A small network was shown many inputs. Here are its activations along a few directions, one row for each input.
In each table, some parts of the input vary, and every possible input appears once, in random order.
Descriptions start from the smaller parts, as in this example, which fits no table here: one of 4 places along a line, together with either a single point or one of 11 places along a line or (one of 3 separate values, together with one of 5 places around a ring).
Shared parts are said once, and a part with two or three values counts as separate values.
(in the rows, 128 means zero)

Other details of the inputs shift rows strongly along three fixed directions, in all tables alike. That doesn't count.

A family of inputs:
x1: [156 117 142 128 159 107 108 101 179  97 141 247]
x2: [222 123 133 146 105 145 152 155  49 135 130  79]
x3: [152 125 138 111 152 107 109 120 178 117 152 234]
x4: [101 150 109 143  94 146 150 217 167 164 142 151]
x5: [178 123 123 159 115 137 146 137 104 116 119 127]
x6: [ 81 166 100 128  89 146 144 175 133 163 118  51]
x7: [ 86 183  76 113 101 153 148 225 183 193 140 125]
x8: [182 137 144 144 116 138 156 148 106 122 115 119]
x9: [186 140  92 151 128 157 159 179 150 138 122 183]
x10: [217 137 126 135 120 155 163 155  62 139 108  57]
x11: [ 89 138  71 116 108 162 141 187 131 179 124  54]
x12: [152 139 178 122 151  99 121 103 179  98 132 230]
x13: [181 121 109 145 137 153 150 137 113 124 108 122]
x14: [109 151  81 151 107 156 160 211 179 159 124 154]
x15: [ 91 115 138  87 151 113  89  48 102 117 115  37]
x16: [156 117 166 132 149  95 107  58 132  79 123 171]
x17: [ 33 141 145 107 111 101  88  96 150 129 141  86]
x18: [ 30 128 138  90 125 104  79 109 149 146 151  82]
x19: [224 133 138 135 117 141 151 133  53 125 118  68]
x20: [145 124 167 114 150 100 106 125 171 118 162 229]
x21: [ 30 124 110  95 132 114  88 150 203 157 165 171]
x22: [144 106 157 107 153  97  87  67 127 101 148 161]
x23: [143  98 161 107 152  93  84  65 122  98 150 165]
x24: [122 128  89 156  94 163 156 164  86 150 104  25]
x25: [ 68 138 159 108 124  96  92  81 146 116 139 112]
x26: [ 25 121 105 114 135 118  90 143 212 143 154 183]
x27: [119  90 166 138 148 120 147  66  48  98 110 119]
x28: [179 130 146 149 112 137 152 150 101 124 124 121]
x29: [ 40 163  75 138 118 169 194 212 161 186 109 150]
x30: [ 56 131 117  82 136 116  83  54 105 132 115   4]
x31: [201 140 131 136 127 139 156 192 142 141 140 191]
x32: [ 82 116 129 130 116 114 101  80 101 113 118  52]
x33: [190 110 117 148 137 148 146 134 106 116 115 133]
x34: [203 129 145 134 123 128 138 142  90 127 140 131]
x35: [202  99 136 166 114 143 150 114  45 104 105  61]
x36: [120 100 170 128 158 117 147  42  52  90  95 105]
x37: [159  94 166 110 162  99  94  70 125  96 146 174]
x38: [139 131 150 133 152 108 122 104 181 100 126 217]
x39: [181 150 107 157 121 144 165 176 159 131 116 193]
x40: [ 40 123 106 111 130 120  86  97 155 131 136  93]
x41: [ 30 114 113 108 131 112  75  85 152 126 138  93]
x42: [177 117 102 158 129 154 153 187 151 136 136 199]
x43: [ 43 133  91 140 111 163 177 172  98 168 110  81]
x44: [166 137 172 123 131 108 122  64  91  93 110  92]
Description of these inputs: one of 4 places along a line, together with either a single point or (one of 2 separate values, together with one of 5 places around a ring).
Changing only the place on the line of 4 turns x33 into x42. The same change can be made to x6. Which row results?
> x25
Changing only the place on the line of 4 turns x4 into x28. The same change can be made to x35. Which row results?
> x24
Change only the place on the ring of 5 in x6. List by row number the other rows that result.
> x1, x3, x16, x19
Change only the place on the line of 4 in x21. List by row number the other rows that result.
> x11, x15, x37
Change only the choice among 2 separate values in x10. List by row number the other rows that result.
> x7
